97 93 93 59
88 102 97 52
98 90 95 51
gives 102

57 146 46 49 48
126 73 133 132 133
59 144 49 51 50
gives 133

138 107 139 142 138 107 108
140 108 141 144 141 106 107
57 107 56 49 56 106 107
gives 141

102 103 150 154 94 120
112 108 134 139 96 124
56 67 102 99 106 106
gives 139

102 93 89 99
106 102 151 98
110 105 121 103
gives 102

108 115 84 74 126 76
92 129 139 121 108 112
93 105 84 80 109 93
gives 121

145 133 115 105 91 96 76
136 94 117 137 128 107 105
144 133 115 105 92 96 76
gives 128

76 96 140 130 82 82
76 96 139 81 80 80
76 96 140 130 98 98
gives 81
---
[[102  61 128  69 128 133  55]
 [132  91 139  58 144 140  97]] ==> 144

[[ 98  72  89  72]
 [147 119  79 119]] ==> 119

[[134  59  82 115 104]
 [ 97 108 147  83 117]] ==> 147

[[114 126 132  96 113  47]
 [110 115  60  99  96  52]] ==> 99

[[ 96 102  80 111 139  77  69]
 [ 89 110  76 111 117  81  71]] ==> 117

[[131  60  83 110  97]
 [ 59 140  91  83  92]] ==> 91
---
150 82 66 100 137 103
105 123 92 73 109 141
138 76 103 147 125 66
-> 125

47 128 125 46
114 103 55 130
150 76 137 153
-> 137

102 99 99 99 102 100 102
101 99 72 105 140 96 137
101 100 99 99 101 100 101
-> 100

132 131 133 147 137 121
133 135 131 139 140 142
138 137 139 148 129 122
-> 129

60 100 119 55 57 96
95 88 80 101 97 88
87 62 63 104 88 56
-> 88

105 121 125 81 125
51 94 133 90 84
103 106 105 96 83
-> 96

100 120 86 113 112 53
119 104 125 138 137 124
135 88 88 71 117 142
-> 117

94 77 84 99 102 90
96 106 149 102 109 94
111 77 126 97 96 93
-> 96

82 142 107 95
82 83 111 126
104 91 146 86
-> 146

130 120 131 128
153 134 143 134
122 128 128 113
-> 128
---
112 50 133 65 | 65
92 123 66 111 53 | 53
98 86 85 96 59 | 59
96 72 101 144 | 144
121 125 154 78 102 89 99 | 99
125 80 85 138 142 92 125 | 125
138 108 93 50 60 | 60
118 93 150 75 | 75
70 132 73 151 86 | 86
88 119 150 90 128 99 89 | 89
---
 82  111   88  100   86   58
104  101  114  120  114  111
115  106  125  142  135  116
⇒ 106

123  123   80  123   72   74   82
 54   59  128   55  145  136  124
 52   55  127   52  146  138  126
⇒ 55

120   97  105   78   92  141
150  122   92   77  111  121
129   90   74   89   78  105
⇒ 90

110  111  111  110  112
 55   59   53   50   48
140  137  142  144  147
⇒ 137

110  108  104  149
111  118  107  108
106  103  108  108
⇒ 103

 84   46   80  111  146  117
113  120  110   74   91  112
143  113  101   91   73  124
⇒ 113

122  106  137   94   98
 75   89   59   99   97
115   93  125   81   87
⇒ 93
---
[[108 113  86  94  89  84]
 [128 123  69  76  70  64]
 [151 119  65  66  62  63]]: 128

[113  97 143 146 117 107]: 143

[145 149 114 105]: 145

[[ 62 117 134 125  50]
 [ 81 108  99  85 132]]: 132

[ 68 148 105  96  66]: 105

[ 66  61  62 119  60]: 66
---
60 143 69 62 61 55
63 141 80 80 69 59
103 91 94 96 105 107
-> 80

112 98 136 139 111 104
117 97 149 153 114 105
-> 149

144 99 88 126
154 121 86 97
86 98 94 131
-> 86

104 146 122 114 73 134 105
110 115 99 122 115 127 78
-> 99

124 61 126 60 126 60 62
102 87 101 86 101 85 87
-> 101

54 116 117 102 65
65 112 148 81 106
-> 148

119 65 76 140 69 87 97
66 75 99 130 84 125 59
69 61 90 131 83 122 62
-> 99
---
Input:
[[ 59  80  62 123]
 [130 119 133  76]
 [ 78  79  71 117]]
Output: 79

Input:
[[ 90 101  51 139 115 114 108]
 [104 115  95  80  97  94  70]
 [112 102  99 100  97  99  89]]
Output: 97

Input:
[[103  75  74 109]
 [ 88  49  53 125]
 [102  58  60 137]]
Output: 58

Input:
[[103 101  80 102  98  98]
 [ 98 100 115  99  94 104]
 [106 101  61 102 101  98]]
Output: 102

Input:
[[ 98 105  98 102 100  97 101]
 [125  94 114  87  86 109  84]
 [130 138 139  61  60 143  58]]
Output: 60

Input:
[[ 52  60 100 150  86 131]
 [123  68  71 120  95  70]
 [116  77  74 118 106  77]]
Output: 118
---
106 76 65 110 93
112 146 133 67 134
108 117 134 88 115
yields 67

94 71 149 82 109 124
106 116 108 86 105 94
134 67 124 132 92 134
yields 105

128 125 101 84
128 145 113 72
50 113 84 63
yields 113

124 134 100 72
116 127 61 109
78 126 134 86
yields 61

75 114 120 121 106 140
94 105 74 97 81 61
91 97 70 99 79 82
yields 81

89 72 78 89 89 107
88 89 113 99 93 61
99 119 109 128 93 95
yields 93

145 83 90 116 137
93 89 71 110 74
80 84 63 96 128
yields 110

87 140 79 54 131 65 103
86 136 72 61 116 75 106
91 127 82 77 118 73 113
yields 75

89 100 116 125
110 104 124 155
68 61 155 135
yields 124
---
94 106 91 87 115
99 109 94 86 100
100 112 92 87 53
>> 86

127 53 124 74
82 83 66 50
>> 66

81 71 46 77 152 88
97 54 79 115 155 90
59 90 123 118 129 58
>> 155

71 107 63 93
64 107 51 91
>> 51

65 71 66 63
56 62 57 53
>> 57

112 119 143 55 79
50 135 102 91 88
113 76 106 132 149
>> 91

124 139 94 97 77
106 139 95 106 115
>> 106

101 97 94 57
96 98 113 105
>> 113

109 83 109 86 151 114 115
73 94 123 59 148 104 117
>> 104
---
109	126	89	109	75
114	105	58	112	111
103	102	71	104	119
-> 58

76	143	126	63	133	126
63	139	124	86	112	131
-> 63

153	111	121	127
58	91	81	105
111	94	143	119
-> 91

121	80	112	104	103	131	120
68	137	138	153	123	106	143
-> 103

85	132	109	98	95	113
67	105	111	102	131	91
49	122	111	85	106	155
-> 102

62	102	58	114	67
75	115	82	115	76
-> 58

95	47	74	76	90	99
95	109	52	81	90	99
95	74	92	83	90	124
-> 81

118	61	125	122	103	83
123	51	133	150	136	77
-> 122

149	53	75	93
106	67	100	58
151	82	65	129
-> 67
---
124 130 63 55 100 -> 63

52 124 110 103 141 67 91 -> 103

57 122 91 115 109 -> 91

92 134 106 92 48
150 126 100 82 53
92 96 106 59 87
-> 100

54 128 151 126 79 -> 151

113 105 117 98 102 55 49 -> 98

93 110 88 152 104
103 109 95 129 106
102 108 95 129 103
-> 95

67 45 116 108 124 -> 116

92 86 57 102 104 -> 57

125 118 138 142 127 122 150 -> 142
